These are the activations of a small neural network, seen along a few directions. Each row is one input.
In each table, some parts of the input vary, and every possible input appears once, in random order.
Descriptions start from the smaller parts, as in this example, which fits no table here: one of 6 places along a line, together with either a single point or one of 9 places around a ring or (one of 3 separate values, together with one of 5 places around a ring).
Shared parts are said once, and a part with two or three values counts as separate values.
(in the rows, 128 means zero)

Other details of the inputs vary at random and push rows far along two fixed directions, the same in every table; ignore that.

A family of inputs:
x1: [ 59 126 182 149 111 113 150 135 160 101 104 109 165]
x2: [131 133 179 140 149 120 125  93 177  80  84 114 145]
x3: [ 66 127 150 133 158 145 124 154 161  98 120 119 171]
x4: [125 129  79  76 103 155 126 164 114 125 177 111 111]
x5: [ 61 125 165 132 130 122 138 135 166  96 112 124 168]
x6: [139 110 146 190 103 110 161  96  97 190 136 147 121]
x7: [143 147 171 124  73  91 149 121 146 107 107 144 108]
x8: [155 134  75  68 122 144 117 153 101 126 158  98 119]
x9: [154 129  80 117 109 142 125 109 106 151 173 134 124]
x10: [150  82 127 200 174 147  94 131  82 228 119 235 108]
x11: [123 110 129 178 144 126 104 127 124 171 124 216 139]
x12: [139 162  41  68 102 155  99 151 139 102 187 133 117]
x13: [179 169  88  80 113 135 105 118 154  79 159 130 107]
x14: [ 99 136 108 136 156 146  98 163 139 127 151 160 143]
x15: [ 81 143 124 103 167 149  94 130 154  71 121  83 168]
x16: [133 152  68  89  78 139 141 136 139 125 184 126 112]
x17: [132 159  72  79  45 129 154 142 135 110 187  92 112]
x18: [103 144 172  86 128 116 112 136 176  42  88 106 149]
x19: [164 144  61  80 116 133 121 132 112 124 170  83 130]
x20: [153  72 141 202 151 139 124 123  83 233 119 221 110]
x21: [149 150  94 105  91 112 155 135 112 133 170  58 126]
x22: [ 70 124 172 114 151 120 142 151 131  93  93  45 149]
x23: [136 147 137  94 126 121  92 136 156  80 114 160 118]
x24: [171 102 133 196 130 106 149 101  87 215 135 166 116]
x25: [197 129 146 177 103 108 155  79 127 178 129 195  87]
x26: [170 151  41  71 133 150 101 152  87 135 177 104 111]
x27: [179 173 113  89  62 111 167 110 152  93 165  98  98]
x28: [ 82 123 164 124 173 124 134 132 131 107  90  65 157]
x29: [170 135  67  79 120 136 123 137  93 141 159  93 118]
x30: [ 66 121 155 121 145 129 120 134 165  85 106 117 178]
x31: [ 87 100 181 168 172 125 127 129 111 151  75 125 140]
x32: [ 69 123 152 129 149 137 122 124 169  88  95 112 165]
x33: [145  93 181 154 177 124 121  91 134 105  52 134 125]
x34: [153 116  97 146  82 134 147 146  78 198 168 158  86]
x35: [ 65 121 174 153 160 126 135 109 154 105  98  94 169]
x36: [180 110  85 142 148 140 101 143  63 204 147 180  93]
x37: [143 111 156 178 126 108 159 116  77 197 108 127 114]
x38: [102 131 133 133 190 132  98 131 142 102 102  83 168]
x39: [155 132 139 107 118 120 155 116 128  89 108  83 101]
x40: [110 132 199 133 126  99 134 119 171  89  76 142 133]
x41: [196  92 139 183 168 129 106  89  90 179  90 213  81]
x42: [147  96 191 171 163 116 138  86 124 134  59 153 106]
x43: [136 163  65  86  48 135 152 167 126 126 216 115 110]
x44: [ 66 124 162 149 140 133 136 150 157 117 120 129 156]
Each input here is: one of 4 places along a line, together with either one of 3 separate values or one of 8 places around a ring.
The inputs of x33 and x41 match in every part but the place on the line of 4. If x19 is changed in the same way as x33 into x41, which row does it become?
> x38
The inputs of x29 and x37 match in every part but the place on the line of 4. If x2 is changed in the same way as x29 into x37, which row does it become?
> x27
Change only the place on the line of 4 in x30. List by row number the other rows that result.
> x1, x5, x11

A family of inputs:
x45: [212 145  63 122  60 120 143 112  93 182 195 169  84]
x46: [105 167  99  44  92 136 131 164 156  56 160  66 131]
x47: [ 73 132 129 107 142 141 119 148 149  93 132  89 159]
x48: [109 121 155 159 117 119 142 122 137 138 115 149 131]
x49: [219 130  88 151  78 112 150 103  85 203 173 183  75]
x50: [126 132 133 109 112 123 132 137 131 114 125 124 118]
x51: [187 116  95 157 137 135 101 112 101 184 142 211 100]
x52: [ 79  97 186 167 182 128 116 138 130 133  70 131 154]
x53: [ 90 128 147 131 166 129 122 128 144 102 104  82 157]
x54: [124 119 155 166 120 117 146 109 140 142 114 146 133]
x55: [107 108 155 148 164 129 119 133 115 135  93 128 140]
x56: [ 91 155  97  55 120 145 117 173 146  69 159  64 149]
x57: [203 145  72  89  71 130 143 122 102 144 181 134  77]
x58: [138 135 126  92 113 122 134 132 129 103 126 105 117]
x59: [117 117 137 135 157 135 123 127 123 124 108 110 134]
x60: [ 95 150  90  71 124 146 125 147 153  74 160  64 157]
x61: [130 110 186 182 170 119 114  97 146 130  71 187 132]
x62: [ 97  97 190 219 180 119 128  99 122 179  75 163 156]
What is each input in this table made of?
> one of 2 separate values, together with either a single point or one of 8 places around a ring
The inputs of x49 and x53 match in every part but the choice among 2 separate values. If x61 is changed in the same way as x49 into x53, which row does it become?
> x51

A family of inputs:
x63: [ 84 159  61  54 131 162  99 174 147  76 182  63 165]
x64: [201 104 122 168 132 125 117 112  80 203 119 216  79]
x65: [172 137  83 105  81 130 152 133  92 155 176 123  90]
x66: [115 123 167 162 112 107 151 118 135 140 108 143 133]
x67: [ 72 132 193 135 134 111 142 123 168  83  84  85 162]
x68: [ 88 122 150 135 129 126 147 137 132 123 114  95 140]
x69: [134 137 153 135 106 108 147 118 135 122 120 115 126]
x70: [155 156  44  53 103 152  93 173 121 104 192 136 106]
x71: [133 148  87  78  90 137 146 151 121 108 165  77 116]
x72: [ 69  90 196 194 151 123 151 125 125 161  84 135 153]
x73: [159 141 116 115 115 126 124 109 143 111 137 138 112]
x74: [ 94 129 153  92 172 137 102 139 152  60  88  91 150]
x75: [170 130 131 133 124 123 130 100 134 122 122 146 111]
x76: [171 131 128 142 122 122 131 100 131 136 126 160 107]
x77: [104 156  52  46  73 154 137 185 131 107 211  79 133]
x78: [161 133  63 107 122 138 118 133  97 154 175 120 118]
x79: [157 126 127 106 150 129 108 129 118 114 113 135 109]
x80: [170 124 121 152 111 126 133  97 127 156 135 184 105]
x81: [146  94 151 207 169 122 125 103  90 208 104 174 127]
x82: [ 68 138 192 127 139 107 142 127 177  62  78  67 164]
x83: [ 92 104 241 211 162  94 152  95 147 134  41 133 150]
x84: [169 100 112 188  90 123 156 118  73 238 158 200  87]
x85: [ 96 116 130 147 163 136 114 130 122 142 121 114 157]
x86: [102 134 152 116 143 129 120 114 171  71 105 107 150]
x87: [111 111 166 141 170 133 109 129 133 120  79 152 134]
x88: [144 162  60  66  94 142 112 142 152  84 187 126 121]
x89: [ 74 123 169 129 195 131 113 127 151  82  77  59 175]
x90: [ 95 140 144 126 109 119 137 139 151 114 132 126 146]
x91: [176 102 100 192 133 129 127 110  72 235 148 199 108]
x92: [159 137  76  78 114 139 105 151 112 116 162 141 104]
What is each input in this table made of?
> one of 5 places around a ring, together with either a single point or one of 5 places along a line
The inputs of x64 and x81 match in every part but the place on the ring of 5. If x74 is changed in the same way as x64 into x81, which row does it become?
> x78
Which other rows agree with x67 in the place on the ring of 5? List them by row number.
> x66, x69, x82, x83, x90
Which other rows agree with x80 in the place on the ring of 5? List them by row number.
> x73, x75, x76, x86, x88
